Each row below holds a small network's activations on one input, seen along a few directions.
In each table, some parts of the input vary, and every possible input appears once, in random order.
A made-up example of a description, with smaller parts first: one of 5 places around a ring, together with either a single point or (one of 2 separate values, together with one of 4 places along a line) or one of 11 places around a ring.
Shared parts are said once, and a part with two or three values counts as separate values.
In the rows, zero is written as 128.

Other details of the inputs vary at random and push rows far along two fixed directions, the same in every table; ignore that.

Rows:
R1: [117 109  79 103 148  81 182  87 125 140  98]
R2: [154 157 167  98 115 115  91 116 128 117 145]
R3: [112 178 168 135 114 144  62 139 121 111 175]
R4: [114 148 109 126 154 119 160 106 166  96 110]
R5: [117  98  80 147 138 157 147 160 127 141 102]
R6: [110 123 133 147 104 134 110 147 121 145 144]
R7: [151 129 167 103 131  86 110 119 111 114 125]
R8: [140 151 177 119 108 127  89 120 155 134 146]
R9: [175  86 177 128 131  92 168  93 148 138 111]
R10: [ 70 141  94 126 124 121 129 118 159 151 136]
R11: [172  99 152 108 136  88 162 105 119 135 115]
R12: [142  95  94 131 148 120 171 115  75 149 105]
R13: [141 159 174 123 133 124  99 141 149  95 136]
R14: [153 145 150  89 145  48 150  67 141  99 117]
R15: [ 74 195 108 117 131 151  96 145 165  97 157]
R16: [121 104  80 145 134 178 163 144 141 153  99]
R17: [ 15 137  22 149 101 193 109 155 151 163 142]
R18: [ 97 122  80 136 108 151 116 157  86 143 132]
R19: [161 108 177 124 123 101 131 113 149 135 137]
R20: [144 158 192 128 128 110  95 115 120 115 159]
R21: [102 176 123 144 131 189  91 158 118  89 153]
R22: [162 121 158 110 128  89 108 115 112 109 124]
R23: [124  70  66 150 147 170 205 144 133 159  87]
R24: [ 93 148 108 120 107 154  72 159 107 127 144]
R25: [105  57  64 164 122 138 185 142 102 193  93]
R26: [ 79 107  22 121 131 129 162 117 121 153 109]
R27: [119 188 157 131 133 159  83 149 123  86 165]
R28: [159 120 172 126 116 118 123 103 154 137 123]
R29: [ 72 154  92 132 121 205 104 190 138 141 159]
R30: [164 130 159 106 123 111 118 101 128 118 121]
R31: [182 106 156 122 133  68 150 100  97 109 110]
R32: [133 103 134 152 112 114 129 127 120 143 126]
R33: [163  98 142 139 150 110 170 119 137 112  87]
R34: [130 132 176 132 110 119  88 126 144 118 136]
R35: [130 156 139 121 131 156 114 141 148 126 134]
R36: [111 114 131 139 110 135 102 146 133 151 131]
R37: [ 91 100  96 139 114 167 135 160 133 182 139]
R38: [160 156 185 116 137 127 113 133 157  90 152]
R39: [155  71  97 121 134 119 175 121 109 157 105]
R40: [122 130 120 131 114 130 112 134  93 111 129]
R41: [158 122 165 102 125 108 125 110 121 110 131]
R42: [ 87 143  98 124 105 169  73 159 105 120 138]
R43: [142 118 113 131 137 150 157 133 146 144 109]
R44: [177 105 165 142 141  89 151  93 117 126 121]
R45: [123 160 132 137 150 152 121 143 110 106 141]
R46: [161 131 142 122 138 108 125 108  89 106 132]
R47: [175  91 180 132 131  71 138 102 141 135 108]
R48: [120 151 155 112 129  78 129  90 172 119 138]
R49: [150  86 129 154 137 121 166 101 109 143 106]
R50: [163 133 179  91 131  89 125 111 120 118 141]
R51: [105 155 102 134 118 191  95 166 148 132 146]
R52: [ 74 130  82 139 100 194  96 165 134 184 144]
R53: [ 85 208 137 109 139 135  91 136 167  85 162]
R54: [ 89 203 126 116 133 140  84 137 171  78 165]
R55: [147 136 155 115 125  91 122 121  96 112 135]
R56: [108 131  88 107 135 100 149  90 131 113 113]
R57: [102 181 150 131 122 154  83 167 125  94 164]
R58: [179 112 156 104 137  86 151  92 121 141 107]
R59: [112 103  86 137 135 169 164 160 137 155 117]
R60: [176 108 158 141 150  94 179 111 125  99  95]
R61: [100  78  88 146 122 142 144 149 120 185 105]
R62: [133  71  53 132 125 149 170 127 107 184  90]
R63: [111 170 181 139  96 135  58 142 133 100 166]
R64: [ 58 163  90 130 107 143  86 134 161 130 162]
R65: [146 116 104 149 154 145 162 131 108 118 115]
R66: [122 142 127 145 129 143 130 155 125 114 133]
R67: [163 115 161 129 119 111 126 106 151 146 125]
R68: [123 147 147 127 138 136 113 150 139 111 129]
R69: [124  83  57 148 141 152 175 123  72 151  92]
R70: [148 157 169 136 131 119 112 140 131  82 143]
R71: [153  96 102 129 144 115 169 113  80 141 106]
R72: [166  89 164 128 132  93 167 105 145 153 117]
Each input here is: one of 3 separate values, together with one of 4 places along a line, together with either a single point or one of 5 places along a line.
The inputs of R63 and R32 match in every part but the place on the line of 4. If R33 is changed in the same way as R63 into R32, which row does it become? -> R5
The inputs of R17 and R64 match in every part but the place on the line of 4. If R56 is changed in the same way as R17 into R64, which row does it become? -> R26
Which other rows does R13 become when the choice among 3 separate values takes its other values? List them by row number. -> R24, R36
Which other rows does R62 become when the place on the line of 4 takes its other values? List them by row number. -> R2, R30, R58
Which other rows does R28 become when the choice among 3 separate values takes its other values? List them by row number. -> R16, R30

Rows:
R73: [ 71 128  71 142 121 160 123 156 131 141 133]
R74: [110 140 100 128 132 157 127 136 134 136 133]
R75: [102 129 104 135 134 143 140 139 139 134 123]
R76: [192  38 143 141 139  79 210  89 131 180  74]
R77: [140 128 136 126 128 135 130 136 118 126 135]
R78: [154 150 180 118 125 106 100 111 120  99 145]
R79: [128  45  68 145 135 119 213 109 146 200  74]
R80: [118 125 102 122 130 146 139 137 125 137 129]
R81: [161 102 143 119 137  85 155 107 122 126 108]
R82: [ 94 132  94 149 113 180 102 167 116 136 135]
R83: [ 95 134  85 132 113 175 104 161 120 138 133]
R84: [107 139 109 126 114 155 101 143 118 126 139]
R85: [100 121 100 147 119 154 119 151 105 144 134]
R86: [126 132 129 130 133 116 138 114 140 114 124]
R87: [160 142 186 128 130  99 112 108 120  99 139]
R88: [127 154 164 120 116 120  83 138 123 104 154]
R89: [105 139 107 126 117 154 102 140 114 130 142]
R90: [ 88 148 103 135 124 141 115 139 132 127 141]
R91: [137 176 177 109 130  99  96 107 140  93 155]
R92: [151 153 184 128 128 104 103 115 118 104 149]
R93: [157 104 140 120 145  76 169  97 136 122 103]
R94: [ 96 138 103 123 117 144 104 147 125 129 140]
R95: [114 135 118 132 118 155 105 156 122 129 136]
R96: [145  96 116 136 131 122 155 119 112 138 105]
R97: [135 122 128 131 140 105 154 102 135 120 115]
R98: [157 111 163 133 135  91 140 115 120 116 120]
R99: [ 88 150 100 136 124 147 116 137 131 130 143]
R100: [106 145 114 125 125 146 111 145 140 121 135]
R101: [149 116 137 122 143  84 161  98 131 124 109]
R102: [154 166 185 103 127 112  96 123 133  94 157]
R103: [171 121 160 124 141 111 143 110 123 123 121]
R104: [152 115 135 123 143  93 160  93 132 121 109]
R105: [130 127 128 131 138 116 145 124 145 119 117]
R106: [140 127 134 131 125 133 120 134 122 121 124]
R107: [165  32 115 163 135 108 209 111 125 192  75]
R108: [129 146 145 117 122 118 104 127 120 117 142]
R109: [113 138 115 124 119 151 105 152 126 128 136]
R110: [ 99 147 107 127 119 150 108 137 132 121 139]
R111: [150 151 171 108 132  88 114 105 132 103 137]
R112: [100 149 110 130 128 151 123 143 139 122 145]
R113: [ 82 138  78 130 113 174 104 154 121 137 138]
R114: [100 134 107 135 114 153 103 151 108 137 142]
R115: [ 74  72  32 147 109 181 154 156 133 208 106]
R116: [158 109 125 121 147 114 165 107 129 136 107]
R117: [140 171 184 107 132 106  99 119 150  90 148]
R118: [116 132 105 130 128 141 128 134 137 126 121]
R119: [148 161 199 122 127 115  92 131 131  94 151]
R120: [118 128 112 145 127 166 122 148 115 141 135]
R121: [133 139 152 136 120 131 106 131 119 110 139]
R122: [144 169 179 106 125 104  89 108 134  90 152]
R123: [144 120 142 136 133 130 141 133 116 125 130]
R124: [172 117 165 124 138  86 147  98 114 122 119]
R125: [123 157 143 128 128 126 110 127 149 101 137]
R126: [152  99 125 121 145 106 172 112 129 138  98]
R127: [133 139 152 123 125 134 109 139 122 119 138]
R128: [166 114 182 116 120  93 125 105 148 141 126]
R129: [144 123 130 119 143 111 158 112 136 123 119]
R130: [111 142 109 124 120 151 108 143 132 124 131]
R131: [147 128 134 120 135 131 134 122 124 130 127]
R132: [109 141 111 122 122 150 108 149 134 126 135]
R133: [104 129  92 130 119 152 119 142 109 147 135]
R134: [128 161 162 110 121 132  89 139 131 107 150]
R135: [ 99 146 101 125 120 149 108 138 119 136 143]
R136: [ 94 115  84 150 119 176 122 169 115 148 126]
R137: [166 119 151 127 154  92 173  93 145 119 108]
R138: [125  54  79 154 138 117 212 109 154 190  79]
What is each input in this table made of? -> one of 6 places along a line, together with either a single point or one of 10 places along a line
The inputs of R111 and R108 match in every part but the place on the line of 6. If R116 is changed in the same way as R111 into R108, which row does it become? -> R131
The inputs of R99 and R124 match in every part but the place on the line of 6. If R137 is changed in the same way as R99 into R124, which row does it become? -> R103
Which other rows does R78 become when the place on the line of 6 takes its other values? List them by row number. -> R87, R89, R97, R104, R122
Which other rows agree with R104 in the place on the line of 6? List them by row number. -> R74, R79, R91, R93, R100, R101, R110, R117, R118, R129
Which other rows does R121 become when the place on the line of 10 takes its other values? List them by row number. -> R82, R85, R87, R92, R98, R119, R120, R123, R136

Rows:
R139: [ 70 132  99 153 105 168  99 161 134 128 149]
R140: [118  75  62 140 142 113 197 117 108 162 101]
R141: [ 75 112  41 140 104 190 119 167 105 146 119]
R142: [ 54 126  41 156 123 177 141 155 108 161 144]
R143: [174 150 175 100 148  77 133  86 117  85 133]
R144: [140 146 164 134 130 108 114 128 153 103 139]
R145: [ 83 143  96 116 115 191 101 163 150 153 148]
R146: [132  92 123 135 118 107 154 124 130 136 111]
R147: [155 106 132 129 125 116 142 114 148 148 110]
R148: [113 172 162 124 112 134  71 151 152  95 164]
R149: [107 152 152 139 104 153  88 126 147 127 154]
R150: [119 176 168 109 122 154  83 139 166 117 165]
R151: [122 187 134  95 120 129  79 130 110  89 167]
R152: [158 140 195 108 129  58 112 109 136  98 131]
R153: [ 70 139  99 133 108 150  89 165 120 138 146]
R154: [186 113 197 128 120 126 107 139  86 123 142]
R155: [128  82  91 149 155 130 210 129 141 159  93]
R156: [153 100 101 118 157 130 186 120 126 126  90]
R157: [134  57  88 149 129 131 186 105 129 175  86]
R158: [144 141 168 120  98 161  66 177  85 128 164]
R159: [116 162 144 119 111 149  75 136 124  85 150]
R160: [111 181 122 117 110 164  63 163 133  97 153]
R161: [159 108 105 142 148 121 165 116 127 123  92]
R162: [152 145 169 127 125 115 106 113 159 122 137]
R163: [ 86 147 130 137 101 154  79 154 137 111 159]
R164: [105 131 124 158 106 207  68 193  78 145 168]
R165: [135 140 160 113 139 115 132 133 152 107 137]
R166: [122 108  68 141 152 133 188 112  97 142 105]
R167: [165 132 195 111 133  71 115  91 139 119 125]
R168: [ 85 188 131 125 109 162  71 132 131 131 185]
R169: [139  90  80 142 165 142 211 121 123 146  82]
R170: [130 162 156 107 121  96 106 120 128 105 161]
R171: [167 116 154 139 145  98 164  91 125 102 102]
R172: [132 174 169 113 132 106  82 123 119  81 142]
R173: [144  98 116 107 134 127 167 124 149 164 106]
R174: [144 139 159 121 143 125 148 114 161 135 129]
R175: [159 114 178 146 136  78 158  94 144 106 116]
R176: [115  77  90 147 139 106 173 127 115 157  93]
R177: [ 70 124  61 128 120 183 129 183 134 154 135]
R178: [139 175 150 108 140 110 106 105 110  82 154]
R179: [137  87 118 122 128 102 146 109 121 163  99]
R180: [143 106  98 126 163 139 185 124 129 127  94]
R181: [148 104 122 148 135 121 161 112 150 157 105]
R182: [ 96 139 121 121  88 163  76 148 138 140 152]
R183: [139 125 137 128 141  90 152 103 124 118 133]
R184: [133  86  64 119 150 146 194 137 118 151  83]
R185: [169 147 194 116 129  75 116 115 155  93 135]
R186: [160 134 164 126 152  78 144  96 116 104 105]
R187: [155 137 161 111 117 109 108 120 155 130 132]
R188: [ 70 119  42 130 108 184 118 144 108 181 143]
R189: [121 106 124 148 139  97 160 121 123 139 106]
R190: [180 163 193 126 149  88 126  98 145  78 125]
R191: [137 161 163 109 124 109 100  96 133 122 160]
R192: [ 90 167 139 106  96 143  49 152 131 134 163]
R193: [130  76  70 120 129 120 185 108 112 186 100]
R194: [137  96 115 134 152 119 186 126 145 137 103]
R195: [ 68 137  89 145 112 170 100 152 122 167 137]
R196: [139 138 156 144 134 107 136 124 150 114 130]
R197: [223 117 243 144 149  77 148 101  99 108 126]
R198: [ 82 151  83 118 112 159  83 164 102 127 135]
R199: [143 103 115 121 140 102 152 114 105 127  93]
R200: [140  71 108 135 119 126 160 106 130 162  98]
R201: [ 94 149  78 136 116 185  91 166 123 120 135]
R202: [147 122 143 134 135 115 133 107 122  98 113]
The inputs of R162 and R147 match in every part but one. If R202 is changed in the same way as R162 into R147, which row does it become? -> R159
What is each input in this table made of? -> one of 4 places along a line, together with either a single point or (one of 3 separate values, together with one of 5 places along a line)
Which other rows does R140 become when the place on the line of 4 takes its other values? List them by row number. -> R142, R170, R183
Which other rows does R150 become when the place on the line of 4 takes its other values? List them by row number. -> R145, R173, R174

Rows:
R203: [148 189 175 104 137 116  97 116 132  70 155]
R204: [177  65 131 134 149  90 212  91 141 161  83]
R205: [ 63 176  74 126 117 201  75 178 121 112 159]
R206: [150 165 180 103 137  79 112 100 138  80 139]
R207: [122 108 106 126 122 136 139 123 131 160 119]
R208: [161  76 116 150 132 134 158 135  82 156 105]
R209: [ 71 151 102 133 100 189  78 175 145 143 160]
R210: [171 178 240 108 115 102  51 128 115  75 171]
R211: [165 141 165 109 150  71 148  87 130  96 121]
R212: [137  63  86 147 142 100 202 106 124 160  80]
R213: [113  69  59 136 126 143 173 132 126 185  91]
R214: [170 129 188 125 140  78 140 102 151 104 118]
R215: [ 70 157  96 145 110 189  86 170 136 138 156]
R216: [ 76 125  74 147 116 164 124 147 121 151 136]
What is each input in this table made of? -> one of 2 separate values, together with either a single point or one of 6 places along a line
The inputs of R214 and R215 match in every part but the choice among 2 separate values. If R213 is changed in the same way as R214 into R215, which row does it become? -> R207
Which other rows does R208 become when the choice among 2 separate values takes its other values? List them by row number. -> R210
